These are the activations of a small neural network, seen along a few directions. Each row is one input.
Each table varies a few parts of the input and shows all the possible inputs, shuffled.
A made-up example of a description, with smaller parts first: one of 4 places along a line, together with either a single point or one of 9 places along a line or (one of 3 separate values, together with one of 5 places around a ring).
Shared parts are said once, and a part with two or three values counts as separate values.

Other details of the inputs shift rows strongly along three fixed directions, in all tables alike. That doesn't count.

A family of inputs:
r1: [-36  32  22 -69  26 -50  35  51  11   2  27]
r2: [-37  27  21 -82  10 -33  56  60  14 -13   6]
r3: [-52  70 -67  11 -32  -2  20 -39 -19  44   9]
r4: [ 29 -25  39 -26  34  -9   9  34  25 -42  11]
r5: [ 58  -3 -18 -24  32  49 -12   5  -6   0 -17]
r6: [-54 -35   8  57 -47  10 -13 -20   8  12  -1]
r7: [ 28  10  -1  -6  13  26  12 -18 -14  18 -11]
r8: [ 37  10 -34  17 -22 -15 -21 -10 -46  23  -5]
r9: [ 23 -13  -2   2  17  19 -26 -15  -6 -23  21]
r10: [-46 -48  69  45 -25 -27  -5  48  57 -17 -31]
r11: [-38  80 -56  -6 -31  14  31 -21 -26  16  -8]
r12: [-18  -2  20  65 -32   0 -20 -17  26  35 -26]
r13: [ 27 -32  -1 -22  11  40  -9  -3  -5 -39 -10]
r14: [-28  52 -49 -19 -37   0  22 -56  -9  55   8]
r15: [ 56 -21   6 -18  11  40  -7  -5  11  -6  -4]
r16: [ 29  11 -11   2  13  16  -4 -36 -10   8   3]
r17: [-28  67 -41 -11 -30  -3  17 -52 -17  45  10]
r18: [ 19  14  -6  12   6  24  16 -20 -16  14  -3]
r19: [ 59 -32 -21   6  15 -26 -18   0 -25 -31   5]
r20: [  2 -34   9  43 -18   8 -18 -13  28  -1  25]
r21: [ 47 -15 -32 -19  49  32 -22  -1 -11   2  10]
r22: [ 26 -14 -14 -21  22  34  -4 -27 -25 -33 -15]
r23: [ 38 -19 -27 -24  36  28 -16 -16 -13 -28  30]
r24: [ 24  -2 -34  -2 -11 -15 -26  -1 -58 -13  -8]
r25: [  8  19 -22  14  23  17 -14 -16 -23 -12  -5]
r26: [  7 -28  -1 -13  14  20 -28 -17 -11 -23   0]
r27: [-29  33  24 -70  28 -51  38  53  17  12  26]
r28: [-29 -28  20  48 -12   3 -27  -3  10 -10 -29]
r29: [-39 -47  76  41 -29 -39  -8  28  60 -22  -1]
r30: [-36   3  22  88 -46   0  -4 -28  10  22   1]
r31: [  1 -20  33  54 -19  12 -14 -21  13  27 -11]
r32: [ -5 -39   4  50 -49 -24 -40   5 -25  -4 -23]
r33: [ 44 -32  26 -20  17 -54 -16  67  -3 -15   9]
r34: [-39  -5  11  70 -41   8 -10 -12  11  -7 -26]
r35: [  7  23 -19  18  18  12  -9 -15 -14   3  -5]
r36: [ 44 -11   1   3  46  20 -22   2  -4  -3  -8]
r37: [-40  25  10 -86  15 -34  43  65  20 -12 -18]
r38: [ 45 -13  10  -4  12  25  -2 -18   8   1  -9]
r39: [ 28 -19  -4 -31  43  34   2  -3 -33 -32 -14]
r40: [ 74 -19 -34 -10  13 -16 -15 -20 -28   7 -11]
r41: [-49  33  26 -63   8 -47  59  44  10  -6  -1]
r42: [ 39   7 -30  10 -25 -13 -25 -13 -43  31 -14]
r43: [-28   8  -4 -63 -11 -99  38  37   0  -2 -13]
r44: [ 37  -8   4   8  16  21   1 -12   1 -21   7]
r45: [  6 -16  27  -7  32 -16 -17  45  28  -9  10]
r46: [ 11 -27   1  -7   7  42  -3   3 -16 -26 -12]
r47: [ 37  -9  -3   3  41  26 -12  11 -10 -34  -6]
r48: [-24 -45   1  33  -9  13 -31   2  13  -8 -11]
r49: [ 18 -31   8 -10  39  26 -16  -6 -26 -26 -10]
r50: [ 39  -3 -12  -9  35  32 -17 -15 -24   9  14]
r51: [-20  -2  22  70 -40  -3  -9 -32  21   8   3]
r52: [ 18  14 -24   6  19  21 -23 -14 -12  18  -1]
r53: [ 29 -28  19  -5   2 -48 -21  54 -12 -20   7]
r54: [ 38 -12 -31 -15  33  33 -24 -11  -7  16   0]
r55: [-46 -44  49  55 -27 -32 -16  46  64  -4  12]
r56: [-19   0  15  70 -73  17   4 -27  33  24  -5]
r57: [-38  58 -51  -9 -40  -7  29 -50  -8  50  17]
r58: [-54   0  11  81 -47  -2 -21 -23  10   4 -23]
r59: [ 51 -12  -7 -28  45  36 -22 -11 -22  10   6]
r60: [ 51  -3  -6 -18  30  26 -14 -33 -11   5  -4]
r61: [ 13 -27  26  31 -18  11 -31 -20  27  18   1]
r62: [-27  38  28 -56  19 -53  50  37  18  29   8]
r63: [ 13 -34   4 -20  36  27 -26   1 -24 -22   0]
r64: [-32  27  18 -87   2 -39  52  49  26 -20   6]
r65: [-41  58 -52  -6 -22   1  31 -37 -28  40  24]
r66: [ -2 -30  31 -31  42 -17 -22  54  22 -31   2]
r67: [ 18  21 -18  12   2  26  -1 -22  -8  22 -25]
r68: [-51  57 -40 -20 -27  -7  24 -56 -34  15 -15]
r69: [ 24 -21 -36 -24  47  33 -27   0 -22 -28   6]
r70: [ 14  12 -18   4   0  41   9 -10 -24 -15   8]
r71: [ 60  -9  -7 -32  32  51   1   0 -15   0  -4]
r72: [ 12 -18   6   7  26  22 -14 -11 -23 -25  -2]
r73: [-43 -55  61  31 -12 -26 -31  48  50 -13 -15]
r74: [-35  84 -50  13 -32   3  35 -42 -23  48 -21]
r75: [-19 -32  60  54 -37 -12  -1  50  70  11 -12]
r76: [-43  79 -44   7 -48  13  47 -35 -27  35   4]
r77: [-37 -65  57  31 -29 -29 -13  31  63 -20  17]
r78: [-18  40  24 -63   4 -51  59  31  33  16   4]
r79: [-18 -26  -2  62 -61 -51 -12 -15  -1  -4 -13]
r80: [-22  36  19 -80   5 -40  56  51  29 -15  17]
r81: [  2  12 -26  -8   4  33  -3   2 -16 -23 -15]
r82: [-50  25  27 -84  24 -55  36  55  12  -3  16]
r83: [-58  63 -56   6 -38   2  29 -46 -33  34  21]
r84: [ 40  -5  -7 -12  52  29 -10 -10 -35 -27  12]
r85: [-10 -15  26  65 -23  16  -1 -10   5 -10   0]
r86: [ 20 -25   3 -23  28  15 -27  -3  -6 -34  12]
r87: [-40   0   8  74 -37   1 -30  -9  16   7   0]
r88: [-34  81 -44   0 -18  -4  36 -25 -22  26 -11]
r89: [-33 -21  17  63 -53   5  -8 -21  28  48   5]
r90: [ 73 -33 -19   3  16 -25 -16  -2 -16  -5  -1]
r91: [-41  66 -45 -12 -34   4  36 -53 -32   6  -9]
r92: [-25  18  15 -72  22 -47  47  48  27  29  28]
r93: [ 39 -15   5  -7  38  16 -16 -11  -8 -35  13]
r94: [ 47  -1 -43  12  -2 -26  -6 -22 -34  -4   3]
r95: [ 17 -32 -25 -34  26  26 -17 -18 -15 -24   9]
r96: [ 32  -3 -10  12  15  38 -10  12   0 -17  -4]
r97: [ 25 -23  37 -14  14   8  15  42  27  -3   7]
r98: [-31  42  25 -50  11 -47  62  43  17  10  10]
r99: [-26 -37  65  48 -27 -27 -27  37  68  27 -12]
r100: [ 25  15 -17  -8  -3  30  11 -14  -4 -12  10]
r101: [-24  -6  16  64 -45   0 -20 -27  23  13  14]
r102: [-11 -44  26 -20  22  -8  -2  36  17 -21  21]
Description of these inputs: one of 6 places along a line, together with either one of 2 separate values or (one of 3 separate values, together with one of 5 places along a line).
Changing only the place on the line of 6 turns r28 into r36. The same change can be made to r6. Which row results?
> r92
Changing only the place on the line of 6 turns r58 into r25. The same change can be made to r72. Which row results?
> r84
A walk changes only the place on the line of 5. It starts at r102 and steps to r82. List the rest of the walk in order.
> r72, r41, r2
Change only the choice among 3 separate values in r50. List by row number the other rows that result.
> r17, r52
Change only the place on the line of 5 in r95. List by row number the other rows that result.
> r13, r22, r26, r68
Change only the choice among 3 separate values in r62. List by row number the other rows that result.
> r16, r36
Change only the place on the line of 6 in r48. List by row number the other rows that result.
> r3, r21, r54, r55, r69

A family of inputs:
r103: [-12  16  -3   6 -18 -29   6  13   3   7 -16]
r104: [ 23   9   2 -72  48  -5  24  34   4 -31   5]
r105: [ 17 -23  20  20  23  28 -21   1  18  -5   1]
r106: [-22  20  14   6 -10   3  16   5  13   9 -14]
r107: [ 37  14 -37   7   6  22 -12 -21 -40  11  -8]
r108: [-17  21  15 -24  -6 -17  33  23  20   0   0]
r109: [ 14 -57  29  37  12  22 -31  10  25 -25  12]
r110: [ 47 -33   6  22  18  10 -29  12  -3  -3   0]
r111: [-64  24  13  45 -44  -6   3 -16  24  34  -2]
r112: [-15  36 -51  23 -32   9 -11 -40 -46  19 -13]
r113: [ 22 -19  -3 -15  15  11 -10   1 -15 -26   7]
r114: [-24  14  19 -28 -12 -44  33  29  25  -7   1]
r115: [ -8  15  -1 -56  13 -29  32  27  -2 -14   4]
r116: [-32 -20  33  26  -1  -3  -9  17  33   2   0]
r117: [ -4  52 -42 -31   0 -11  20 -33 -28  24   5]
r118: [-36 -17  17  53 -41 -27 -18  10  16  14  -7]
r119: [ 19  -6  -1 -76  50 -26   8  31 -12 -18  10]
r120: [ 24 -41  15  20  14  32 -18   7   4 -35  -2]
r121: [ 23  15 -35  17   1  48  -4 -43 -29   6   8]
r122: [-34  34  -4 -31 -14 -38  28   4   9  18  18]
r123: [ 34  32 -27 -70  64  29  16   1 -30   0   5]
r124: [ 11  14 -30  33 -21  19  -7 -50 -30  22  -2]
r125: [-46   7  20  22 -23  -4  11   8  18   5 -16]
r126: [ -7  24 -34  -3 -14   1   9 -31 -34   4 -12]
r127: [ 42 -16 -25  13  27  56 -31 -34 -23 -16  15]
r128: [-13  31   2 -48   2 -35  40  19   7  14  15]
r129: [-19 -32  28  20 -18 -19  -7  16  23 -11  10]
r130: [-24   5  14  22 -32 -24  11  -3  26  14  12]
r131: [  0 -17  25 -37  15 -33   5  34   7 -16   1]
r132: [ -9  -2  -3  36 -21 -12 -21  -5   3  19   1]
r133: [-19  14  18 -33  -6 -49  28  27  17  -1  -8]
r134: [ 15 -41  45  39   6  26 -18  16  26  -8  -8]
r135: [-15   0  18 -26   2 -48  14  49  13  -3 -10]
r136: [  8 -10  -2  12  -1  -3 -15 -16  -4   5   7]
r137: [-14 -29  22  22  -6   6 -11  11  18 -15   8]
r138: [ 57 -10 -29  23  14  34 -30 -19 -35  -8 -14]
r139: [-52  57 -47  16 -28  24   8 -53 -34  29  -9]
r140: [ 50 -13 -26  14  28  57 -25 -34 -19 -15  12]
r141: [-33  39  -6   3 -32  -4  32 -10   2  22   2]
r142: [-18  45 -50 -17 -31  22  15 -53 -18  41 -12]
r143: [ 35 -57  38  40  -3  15 -20  12  20 -19   6]
r144: [ 11 -21  17  30  -5 -16 -21  15  19   8   1]
r145: [ -7   3  28 -26  -6 -36  29  34  25  -6   3]
r146: [ -9  11  10 -54  35  -1  12  28  -2 -12  -3]
r147: [ 43 -69  22  20  32  11 -42   9   8 -28   7]
r148: [-10 -13   5   2  -3 -14   0   4  10  -5  14]
r149: [-34 -19  27  46 -38   3  -8   2  21  -7   0]
r150: [ -1  13 -46  32 -12  12 -23 -36 -33  16  -4]
r151: [ -3   0   7  30 -30  -9   2 -13   3   7 -12]
r152: [ -2  -2   8  29 -28  -7   2 -13   0  15  -6]
r153: [ 34  -7   8 -46  58  19   0  26   0 -30  -8]
r154: [ 36   8 -41 -91  51  31   5 -11 -26  -1   0]
What is each input in this table made of?
> either one of 2 separate values or (one of 5 places along a line, together with one of 10 places around a ring)
Which of the alternatives is r129?
> one of 5 places along a line, together with one of 10 places around a ring
Change only the place on the line of 5 in r152. List by row number the other rows that result.
> r107, r134, r141, r143
A walk changes only the place on the line of 5. It starts at r118 and steps to r119. List the rest of the walk in order.
> r129, r137, r139
